Each row below holds a small network's activations on one input, seen along a few directions.
Each table varies a few parts of the input and shows all the possible inputs, shuffled.
A made-up example of a description, with smaller parts first: one of 2 separate values, together with either a single point or one of 11 places around a ring or (one of 5 places around a ring, together with one of 6 places along a line).
Shared parts are said once, and a part with two or three values counts as separate values.
In the rows, zero is written as 128.

Other details of the inputs shift rows strongly along two fixed directions, in all tables alike. That doesn't count.

Rows:
row 1: [134 169 118 112 164 135  93  94 142 182  77]
row 2: [143 167 124 120 137 180  69 135 153 127  41]
row 3: [140 162 146 141 123 153  85 147 148 119  54]
row 4: [120 132 113 106 136 106 118 103 122 161 144]
row 5: [119 149 111 108 164 101 120  84 127 183 134]
row 6: [156 141 110 128 147 125 190 114 120 166 151]
row 7: [141 131 110 123 153  96 198  94 137 183 135]
row 8: [121 112 159 147  80 158 102 157 128  62 113]
row 9: [ 91  77 120 110 127  98 155 133 109 106 228]
row 10: [ 89  98 128 137 120  93 159 143 110 104 203]
row 11: [117 153 122 134 145 111 119 129 143 159 110]
row 12: [119 140 127 132 125 103 121 119 129 160 125]
row 13: [127  82 131 124 131  96 212 127 115 122 193]
row 14: [123 152 116 106 166 104 115  90 128 190 126]
row 15: [188 173 132 137 115 196 131 132 140 124  42]
row 16: [131 128 130 115 102 170  88 147 136  94  93]
row 17: [ 90  72 158 143  88 123 143 160  94  51 188]
row 18: [134  64 156 140  96 160 183 163 116  49 153]
row 19: [140 165 117 114 142 155  84 120 148 141  69]
row 20: [128  61 149 132  90 137 199 154 109  51 177]
row 21: [170  56 154 168  76 187 145 175 109  17 139]
row 22: [149 154 143 125 124 197  58 148 143  85  34]
row 23: [120 150 104 103 159 100 121 100 122 172 133]
row 24: [ 96  89 118 111 125 101 151 123 114 114 218]
row 25: [129 159 106 106 165 110 109  96 135 174 115]
row 26: [ 89  90 142 138 123  88 157 135 102 109 207]
row 27: [134 153 141 144 101 172  80 160 145  91  50]
row 28: [128 145 111 106 152  99 115  91 133 181 137]
row 29: [111 149 115 129 152  87 137 121 138 177 140]
row 30: [115  84 171 150  69 168 107 192 127  25 138]
row 31: [ 91  94 127 130 109  88 157 141 111 117 206]
row 32: [126 124 152 142 108 144 101 149 137 102 104]
row 33: [134 164 108 105 153 121 103 103 151 189 101]
row 34: [193 127 131 161  97 191 117 142 136  90  52]
row 35: [155 147 107 121 139 117 193 109 116 164 150]
row 36: [151 158 145 122 125 189  59 143 143  94  38]
row 37: [133 170 105 106 164 121 103 105 146 184  96]
row 38: [ 98  84 130 111 131  99 144 123 107 117 214]
row 39: [147  80 150 135  92 159 189 166  99  50 187]
row 40: [110 145 125 136 145  91 132 106 127 169 139]
row 41: [107 136 132 137 143 103 132 118 126 149 140]
row 42: [111 147 120 135 147  90 132 114 129 159 140]
row 43: [123 128 145 143 106 152 102 157 144  99  98]
row 44: [108 135 120 126 147  64 146 107 130 190 171]
row 45: [ 94  98 139 139 129  93 150 144 109 100 192]
row 46: [121 155 105 103 163  97 118  84 123 193 125]
row 47: [113 145 118 133 132  97 131 118 141 172 137]
row 48: [112  91 163 147  80 159 111 181 110  25 130]
row 49: [190 118 131 168 110 191 120 144 137  99  64]
row 50: [154 161 140 117 126 168  65 122 153 139  51]
row 51: [162 126  85 144 161  81 186  83 123 204 164]
row 52: [129 164 101 107 151 129 102 111 137 169  92]
Description of these inputs: one of 4 places along a line, together with either one of 3 separate values or (one of 2 separate values, together with one of 5 places around a ring).
Changing only the place on the line of 4 turns row 22 into row 25. The same change can be made to row 32. Which row results?
> row 8
Changing only the place on the line of 4 turns row 49 into row 34. The same change can be made to row 18. Which row results?
> row 20
Which other rows does row 38 become when the choice among 2 separate values takes its other values? List them by row number.
> row 32
Which other rows does row 9 become when the choice among 2 separate values takes its other values? List them by row number.
> row 43
Which other rows does row 51 become when the choice among 3 separate values takes its other values? List them by row number.
> row 7, row 15
Which other rows does row 16 become when the place on the ring of 5 takes its other values? List them by row number.
> row 4, row 23, row 46, row 52

Rows:
row 53: [120 160 122 136 138  93 146 115 127 181 131]
row 54: [167 145 129 126 108 185 112 133 128 104  77]
row 55: [128 109 138 129  88 158 102 156 131  82 119]
row 56: [108  90 141 143 125  99 165 132 113 102 171]
row 57: [163 139 125 132 128 186 108 134 129 102  70]
row 58: [103  92 144 131 103 126 155 171 112  73 186]
row 59: [134 125  99 125 132 105 167 119 124 156 174]
row 60: [162 139 124 148 124 146 122 130 126 129 103]
row 61: [141 136 144 142 121 129 127 130 134 130  98]
row 62: [119 150 118 110 152 119 115 108 127 146 132]
row 63: [124 147 138 118 140 138 124 131 126 122 108]
row 64: [141 144 126 137 147 115 116 102 146 173  97]
row 65: [117 101 138 127 118 122 153 145 129  94 148]
row 66: [ 93 100 118 126 128 108 143 143 118 103 193]
row 67: [147 137 153 120 115 167 114 137 134 100  75]
row 68: [141 144 120 122 139 127 121 118 152 171 104]
row 69: [131 114 133 128 111 153  93 151 138  88 104]
row 70: [139 146 123 111 156 127 119  95 142 171  99]
row 71: [134 144 119 113 158 128 120  95 142 176  96]
row 72: [129 155 106 102 149 102 120  87 128 195 126]
row 73: [123 133 146 144 119 125 131 147 120 116 131]
row 74: [117 116 121 107 137 100 160  97 119 166 176]
row 75: [126  96 145 132  87 158 129 154 134  80 137]
row 76: [136 137 140 115 138 136 131 118 133 124  97]
row 77: [136 137 130 139 112 130  96 123 131 140 101]
row 78: [137 140 142 143 109 131 131 126 136 132  92]
row 79: [135 132 122 122 123 134 101 136 139 136 110]
row 80: [130 130 119 122 142 119 130 117 148 156 122]
row 81: [124  67 131 125 117 132 170 142  90  58 214]
row 82: [119 128 106 120 158  97 145 105 146 184 142]
row 83: [ 93  85 140 131 111 115 163 166 109  68 199]
row 84: [130 149 140 133  98 164 114 161 142 102  82]
row 85: [118 114 123 134 129  87 156 104 123 170 173]
row 86: [ 94 101 115 118 130  84 160 135 110 126 228]
row 87: [133 139 132 127 110 140 135 136 145 129  95]
row 88: [120 115 148 120 105 160 108 149 113  67 145]
row 89: [159 153 109 144 149 122 129 109 132 164 103]
row 90: [127  78 125 135 112 134 162 156 111  66 193]
row 91: [124 136 123 133 154  79 157 101 130 174 138]
row 92: [119  89 143 147 105 142 100 149 116  72 131]
row 93: [139 131 132 137 122 128  94 127 130 138 107]
row 94: [120 168 109 105 147 108 126  94 127 183 137]
row 95: [145 131 141 142 121 139 109 125 140 139  99]
row 96: [150 134 109 137 136 151 129 135 139 130 104]
row 97: [113 126 128 126 103 137 123 148 129 101 150]
row 98: [123 113 150 146  98 147 104 156 117  72 143]
row 99: [120 122 121 119 138  94 164 123 132 156 158]
row 100: [123 161 108 120 149 118 111 120 147 159 114]
row 101: [114  96 132 112 127 123 121 128 109  96 162]
row 102: [119 147 123 117 143 140 104 119 128 130 110]
row 103: [109 138 117 133 128  90 137 112 118 160 172]
row 104: [117 122 147 120 121 138 137 146 111  98 148]
row 105: [100  88 144 143 108 119 131 151 103  63 193]
row 106: [168 145 131 153 101 171 108 138 132 109  73]
row 107: [127 112 129 131 113 156  92 152 138  91  98]
row 108: [111 129 136 122 138 132 134 137 118 112 129]
row 109: [123 146 107 119 160  91 153 105 147 187 116]
row 110: [132 148 124 113 159 117 137 100 137 166  94]
row 111: [144 142 151 119 104 170 118 133 136 103  70]
row 112: [126 139 151 122 101 167 119 151 122  89 101]
row 113: [138 148 118 106 159 111 132  89 138 197 122]
row 114: [136 130 134 121 125 167  79 131 132 104  71]
row 115: [121 155 125 143 151 108 130 123 131 161 107]
row 116: [165 138 125 137 113 177 111 151 141 104  84]
row 117: [142 130 140 143 117 151  76 136 136 106  76]
row 118: [ 94 122 110 123 151  81 168 129 122 154 182]
row 119: [121 145 126 143 134 130 101 126 132 131 108]
row 120: [148 152  95 144 164 105 143  97 128 191 119]
row 121: [130 134 120 107 142 117 112 109 122 157 131]
row 122: [118 132 143 144 127 122 131 142 122 112 127]
row 123: [ 98  75 125 138 140  75 172 113 109 137 219]
row 124: [141 126 107 116 149 111 161 107 109 155 172]
Changing only one part turns row 84 into row 58. The same change can be made to row 53. Which row results?
> row 73
Changing only one part turns row 56 into row 91. The same change can be made to row 82. Which row results?
> row 80
What is each input in this table made of?
> one of 3 separate values, together with one of 4 places along a line, together with either a single point or one of 5 places around a ring
Which other rows agree with row 75 in the place on the line of 4 and the choice among 3 separate values? List them by row number.
> row 55, row 59, row 84, row 87, row 97
Which other rows agree with row 78 in the place on the line of 4 and the choice among 3 separate values? List them by row number.
> row 53, row 77, row 85, row 103, row 106
Which other rows does row 99 become when the choice among 3 separate values takes its other values? List them by row number.
> row 61, row 67
Which other rows does row 119 become when the place on the line of 4 takes its other values? List them by row number.
> row 98, row 103, row 105
Which other rows does row 60 become when the choice among 3 separate values takes its other values? List them by row number.
> row 116, row 124
A walk changes only the place on the ring of 5. It starts at row 104 and steps to row 67. List the rest of the walk in order.
> row 113, row 121, row 88
